B: -87 -140 858 -309 -68 81 -116 278 184 -363 22 -289 308 101 -22 272 -369
 255 -359 -404 -153 -428 71 -44 -190 270 215 -29 -139 147 -128 -251 -249
 383 507 214 173 277 349 226 -161 75 -82 169 111 82 367 -183 211
C: -223 61 439 -379 -426 531 300 -216 -39 14 -116 122 -365 145 -257 134
 -135 -284 -198 22 -364 360 -229 -15 -7 -200 155 154 38 -28 18 -799 -254
 505 212 -94 -72 -291 -14 574 -48 117 -143 35 81 40 -444 18 -226
E: -64 -272 180 -169 78 -15 -365 -48 48 284 24 -205 121 -444 -265 227 281
 279 67 499 -162 120 -192 17 117 -54 -148 459 -893 -513 -9 -105 -288
 -279 -80 -15 -8 513 182 -87 -375 302 222 -121 -54 9 -156 254 -288
N: 221 13 -45 -274 -135 -307 -168 -302 50 180 -444 -240 79 94 322 -50 31
 534 -94 350 -203 270 227 262 -293 81 333 167 -459 -83 -164 156 -92 163
 -76 -387 356 344 141 65 -57 535 558 -368 300 -55 -530 78 -97
F: -324 -283 74 -276 -181 510 204 -274 336 22 32 30 -358 141 60 -106 -245
 -163 -437 109 -424 2 -353 -193 0 -98 118 463 53 426 177 -389 -211 130
 -284 138 -15 -396 54 134 375 576 -75 -354 -300 199 -444 111 -127
L: 102 -211 -14 -74 -118 -176 154 -95 176 88 349 252 -139 -90 106 -263 346
 98 705 -264 -9 15 69 -412 141 288 183 -135 -236 398 -384 -410 -241 -307
 -47 45 127 132 433 399 -128 -328 321 -371 -461 -94 6 -510 -223
A: -85 -242 167 -132 119 6 -313 -26 18 304 64 -165 145 -465 -285 231 297
 290 103 475 -130 92 -197 24 142 -35 -150 507 -839 -504 22 -144 -278
 -302 -1 34 -36 529 221 -88 -338 307 189 -102 -100 16 -106 280 -332
find: -87 -140 858 -309 -68 81 -116 278 184 -363 22 -289 308 101 -22 272 -369
 255 -359 -404 -153 -428 71 -44 -190 270 215 -29 -139 147 -128 -251 -249
 383 507 214 173 277 349 226 -161 75 -82 169 111 82 367 -183 211 : B
find: 102 -211 -14 -74 -118 -176 154 -95 176 88 349 252 -139 -90 106 -263 346
 98 705 -264 -9 15 69 -412 141 288 183 -135 -236 398 -384 -410 -241 -307
 -47 45 127 132 433 399 -128 -328 321 -371 -461 -94 6 -510 -223 : L
find: -85 -242 167 -132 119 6 -313 -26 18 304 64 -165 145 -465 -285 231 297
 290 103 475 -130 92 -197 24 142 -35 -150 507 -839 -504 22 -144 -278
 -302 -1 34 -36 529 221 -88 -338 307 189 -102 -100 16 -106 280 -332 : A
find: -324 -283 74 -276 -181 510 204 -274 336 22 32 30 -358 141 60 -106 -245
 -163 -437 109 -424 2 -353 -193 0 -98 118 463 53 426 177 -389 -211 130
 -284 138 -15 -396 54 134 375 576 -75 -354 -300 199 -444 111 -127 : F
find: 221 13 -45 -274 -135 -307 -168 -302 50 180 -444 -240 79 94 322 -50 31
 534 -94 350 -203 270 227 262 -293 81 333 167 -459 -83 -164 156 -92 163
 -76 -387 356 344 141 65 -57 535 558 -368 300 -55 -530 78 -97 : N
find: -64 -272 180 -169 78 -15 -365 -48 48 284 24 -205 121 -444 -265 227 281
 279 67 499 -162 120 -192 17 117 -54 -148 459 -893 -513 -9 -105 -288
 -279 -80 -15 -8 513 182 -87 -375 302 222 -121 -54 9 -156 254 -288 : E

S: -361 497 189 -636
R: 99 199 233 325
T: 99 199 278 325
Y: 368 273 223 397
D: -406 841 209 -665
V: 180 392 -257 156
find: -406 841 209 -665 : D
find: 368 273 223 397 : Y
find: 180 392 -257 156 : V
find: 99 199 233 325 : R

